A small network was shown many inputs. Here are its activations along a few directions, one row for each input.
In each table, some parts of the input vary, and every possible input appears once, in random order.
Descriptions start from the smaller parts, as in this example, which fits no table here: one of 5 places around a ring, together with either a single point or one of 9 places around a ring or (one of 2 separate values, together with one of 6 places along a line).
Shared parts are said once, and a part with two or three values counts as separate values.

Other details of the inputs shift rows strongly along two fixed directions, in all tables alike. That doesn't count.

A family of inputs:
row 1: [ -8 -10  -3   0  -7  29  32  18  10   9   0  -6   9  21  38]
row 2: [  1  15  -5   3  14 -32  -3 -29   0  18 -18  29  -5 -28 -23]
row 3: [-37  33   2  -1 -17 -27  91  16 -26  -6 -13 -45 -34  11 -26]
row 4: [  9  -1   9  -4  13  -5 -52  -5 -14  -8  11   2  13 -16 -35]
row 5: [ 14 -25   4   1 -33  52  13  28  23 -19  16  -7   4  38  60]
row 6: [ 22   1   4  10 -14   8 -17   8  13   4   7  11 -23  11  23]
row 7: [-11  18  10  10  -9 -19  25  15 -18  -6   3 -27 -24   5 -32]
row 8: [-45  30 -13 -12  -6 -24  95   5 -29  -5 -12 -39  -6 -13 -27]
row 9: [ 16  -4  -2  -3  15 -16 -34 -22   9  22   1  18   1 -10 -15]
row 10: [ 19  -3   5   8  -6   8 -17   7  18  -7  10   6 -26  17  20]
row 11: [ -9  17  -3   8  15 -30 -20   8 -17   0  -6 -13 -10  -7 -43]
row 12: [  7   4   5   2  14 -10 -58   5 -14  -7   1  -3   2   1 -26]
row 13: [ 12 -31  -6   0  -7  29 -11 -15  10   4   9  15  29  -5  42]
row 14: [  2   9   7   9   9 -10 -29   9 -17  -3   4  -9   4  -1 -28]
row 15: [ 25  13   1  11  20 -26 -62  -9   9  21  -8  31 -14  -8 -19]
row 16: [ -2   3   7   7   1 -11   6   5  13  16  -3   2 -29  13 -14]
row 17: [  3 -14   8   1   5   8 -42  -9 -15 -15  12   5  28 -21 -12]
row 18: [-17   4   1  -7   6 -13  -3 -13 -21 -12  -7  -6  14 -21 -24]
row 19: [ -5   2  -5  -3  11 -13  15 -22   7   0 -10  16   1 -17   1]
row 20: [-19  13  -3  -4  12 -36  33 -23   6  10 -26  10   0 -17 -34]
row 21: [-30   9  -6 -14  -3   1  83  -2   1  16 -13 -12  -1   1   4]
row 22: [ 21 -15   3   3   4  17 -47   9  21  -1   2  16  13  19  16]
row 23: [-36   3  -6  -7  -3  -1  85 -11   0  14 -18  -5   7  -9   7]
row 24: [-11   2  -2   2  16 -25 -33 -15 -16  -9  -4   2   9 -30 -42]
row 25: [ 18 -27   0   7 -34  48  14  19  17  -3  23  -9   0  31  70]
row 26: [10  4 -6 -8 -2  6  6 -8  4  8 -1 16  2 -7 17]
row 27: [ 10  -2   2  -9  13  -9 -28 -12  15   4  -7  17   5  -3 -19]
row 28: [ 3  2 -5  8  0 -5 12  0  7 22 -2  0 -2 10 14]
row 29: [ 12 -23  -6 -14 -15  54  18   8  13 -19  17   2  22  12  70]
row 30: [ 20  -1   0   6  13   1 -39   1  15   1   2  17  -5   8  12]
row 31: [  0   0   3 -13   8  -2 -35  -4 -16 -12   4  -6  11 -10 -21]
row 32: [  5 -26  -1   4 -33  54   3  39  -8 -35  27 -29   6  24  50]
Description of these inputs: one of 4 places along a line, together with either one of 3 separate values or one of 5 places around a ring.
The inputs of row 25 and row 13 match in every part but the place on the line of 4. If row 5 is changed in the same way as row 25 into row 13, which row does it become?
Answer: row 20
Start at row 9 and move only the place on the ring of 5, one step at a time. The first step leads to row 21. Which rows follow, in order?
Answer: row 27, row 29, row 26

A family of inputs:
row 33: [-21  -2 -23  -5 -18  34  89   5  -5  24  -1 -11  33   5  65]
row 34: [  6 -33  10  -9  22  28 -82   9  14 -21   7   8  41  13  -9]
row 35: [ 27 -21  10  -5  17 -17 -86 -48  18   4   4  48   4 -34 -27]
row 36: [ -3 -26   7   7 -41  56  44  45  14 -16  11 -30   0  46  57]
row 37: [ 23  13  -5  10   9   4 -11   4   9  26  -5  22  -6   3  31]
row 38: [ 19   1  -2  -8  -8  -1  -2 -23  23 -12   1  23 -21  -3  20]
row 39: [-18  47  -5   9   9 -52  30   1 -43  23 -12 -30 -17 -17 -50]
row 40: [ 16 -35   1 -13 -34  68 -11  20 -18 -53  42 -17  19  -1  62]
row 41: [ 18 -19   4  12 -28  22 -16   1   5 -31  24   1 -20  -1  34]
row 42: [-31   6   1 -10  18 -31  60 -15  18  31 -25  -4  -1   6 -42]
row 43: [-43  33 -18   0  10 -29  72   2 -35  13 -25 -24  14 -17 -15]
row 44: [ -6  21  -1  -8  17 -39  20  -3  33  24 -22  10 -30  20 -39]
row 45: [  18  -12   20   -2   23   -6 -106   10   -3   -3   10    1   -4    7
  -58]
row 46: [ 19  11   1  30  -8  -1 -15  18 -12  12   5  -2 -11   8  18]
row 47: [-23  16  -1  -9  11 -36  14 -25 -19 -20 -13   4  -2 -35 -48]
The inputs of row 40 and row 38 match in every part but one. If row 39 is changed in the same way as row 40 into row 38, which row does it become?
Answer: row 37
What do these inputs look like to the network?
Answer: one of 3 separate values, together with one of 5 places around a ring
Change only the choice among 3 separate values in row 46. List by row number the other rows that result.
Answer: row 36, row 41
Change only the place on the ring of 5 in row 42. List by row number the other rows that result.
Answer: row 34, row 36, row 44, row 45

A family of inputs:
row 48: [-30  22  -5   5  12 -42  51 -12  -6  31 -20 -10 -15  -9 -42]
row 49: [ 14 -18   9   3  15   1 -56 -12  15   6   0  24  11  -3 -14]
row 50: [-32  -6  -7 -20 -21  34 109  11   4  -9  -6 -24  15  17  46]
row 51: [  7 -36   0  -2 -42  72  41  27  15 -26  21 -12  20  33  85]
row 52: [ 11 -11   3  -7  -2   9 -13   1  18 -10   4   6  -9   9   5]
row 53: [-20  32 -13   0   1 -25  66  -3 -13   7 -19  -6 -14  -7  -1]
row 54: [  6  -4  -1  -1   5  10 -14   4   4  14   2   6  14   6   8]
row 55: [ -5 -10   3  -6   0  10 -28   9 -19 -18   7 -19  26  -1 -15]
row 56: [  5 -33  -4  -4 -43  73  43  14   8 -26  19  -6  31  13  95]
row 57: [ 13  -4   6   4  10  -4 -68  -3 -22 -24  16  -1  11 -21 -26]
row 58: [ 21 -10   3  -7  11  -3 -59 -21  13  -7   5  29  -1 -15  -7]
row 59: [ 22 -16   7  12   6  -3 -65  -2  10   8  12  14 -10   5  -6]
row 60: [-27  36  -8  -1  20 -46  49  -3  -5  22 -29  -5 -13  -6 -37]
row 61: [ 24 -14   1  11   8  -3 -64 -15   4   9   9  21  -1 -16  -2]
row 62: [ 28  -4   9   7   8  -2 -63   0   9   9   9  15  -8   7  -6]
row 63: [-34  33   4   1   3 -41  39   8 -30  -5 -12 -31 -28  -9 -62]
row 64: [-15  38  -7   2   6 -46  52 -15 -13  24 -19  -3 -23 -17 -33]
row 65: [ 12   4  -1   5   2   6 -19  11   8  -3   0   2  -6  13  13]
The inputs of row 55 and row 63 match in every part but one. If row 48 is changed in the same way as row 55 into row 63, which row does it become?
Answer: row 59
What do these inputs look like to the network?
Answer: one of 3 separate values, together with either a single point or one of 5 places along a line
Change only the choice among 3 separate values in row 52. List by row number the other rows that result.
Answer: row 50, row 58

A family of inputs:
row 66: [  1   7  -7 -17   6   4   3  -3 -11 -10   2   1   8 -10   7]
row 67: [-16  12  -5 -19 -13  -3  64  -9 -11 -11  -3 -10   0  -8   2]
row 68: [  1  -5  -3   2  -3  19   0   8 -11  10   6  -6  25  -1  18]
row 69: [-10   6   2   5  20 -36 -16 -17  -4  28  -8   0  -1 -13 -49]
row 70: [ -9  11  -6   4  13 -17  -2  -3 -11 -10 -14   4   4 -16 -10]
row 71: [  6  -9   9 -10  -5  10  -1   4   9  -7   7  -3 -12   6  -4]
row 72: [ -6  14  -1   7   5 -37   8 -27 -15  11  -6   2 -11 -27 -39]
row 73: [-11  28  -2 -14  20 -29   9  -7  -9  16 -15  -1  -1 -10 -42]
row 74: [-30  25  -1   8  10 -46  47   2  -3  11 -25 -17 -25   9 -47]
row 75: [ 13 -17  -8 -16 -31  73  20  30  -2 -33  27 -19  19  23  88]
row 76: [  36  -23   11   14    1   11 -102   -2   13  -26   14   25    2   -2
    4]
row 77: [  23  -31    8    7   25    5 -114   -6   18   -5    5   27   25    0
  -17]
row 78: [  36  -20   10   -6   18    8 -101    1   18    0   14   15    1   11
  -18]
row 79: [-21 -14  -1   0 -22  24  56   0  -6   1   7 -16  11  -1  22]
row 80: [-11  10   8  10   1 -35  11  -9  -4  18  -3  -5 -29  -8 -43]
row 81: [ 11 -41   5 -19 -19  66 -10   8  11 -24  24   2  30  12  52]
row 82: [  5   4   1   9  -4   4  -6  15 -11  12   7  -7   0   9   5]
row 83: [ 11 -23   2 -17   5  28 -37   2  12  -3  11   2  24   9  11]
row 84: [  6  24  -3  -7  21 -33  29 -22  26  30 -16  25 -26  -2 -13]
row 85: [ 16  15   8  -6  10 -31 -36 -15   1  -4   1   9 -26 -13 -40]
row 86: [ 18 -12  -5   6   5  14 -48  -5 -13  -2  13   9  17 -16  15]
row 87: [ 10  18   1  13  20 -51 -13 -33  16  50 -21  33 -30 -13 -28]
row 88: [-21  18  -9   6 -13   3  58  18 -12 -18  -8 -20  -9   7  24]
row 89: [ 24 -17   4  11 -18  20 -41   0  -1 -11  25   4   1  -1  22]
row 90: [ 15 -26  12  11  -1  14 -60   6  16 -16   7  14  -3   7   0]
row 91: [-12  15 -10   7 -17   3  49  12 -20   1   6 -22 -10   0  22]
row 92: [-12  25   1  10  11 -27  11  11  -8   4 -17  -5 -12   8 -26]
row 93: [-19   0  -3   4 -17   4  62  16  -7  13   3 -30  -4  18  11]
row 94: [ -8 -40   1  -2 -27  63  23  16  10 -31  12  -6  33  14  62]
row 95: [-28  12  -6  -1  -5   7  61  16 -10  -4 -16 -17  20   6  16]
row 96: [-14  15   0   5   9 -41  12 -19  -6  -7 -19   6  -8 -22 -38]
row 97: [  4  20   1  -8   8 -10  -2   9  -5   7  -4  -6 -10   9 -18]
row 98: [ -7  -2 -15   4 -15  15  64   4  27  10 -18  13  -2  15  52]
The inputs of row 72 and row 67 match in every part but one. If row 89 is changed in the same way as row 72 into row 67, which row does it become?
Answer: row 85
What do these inputs look like to the network?
Answer: one of 3 separate values, together with either a single point or (one of 2 separate values, together with one of 5 places around a ring)
Change only the choice among 2 separate values in row 92. List by row number the other rows that result.
Answer: row 95
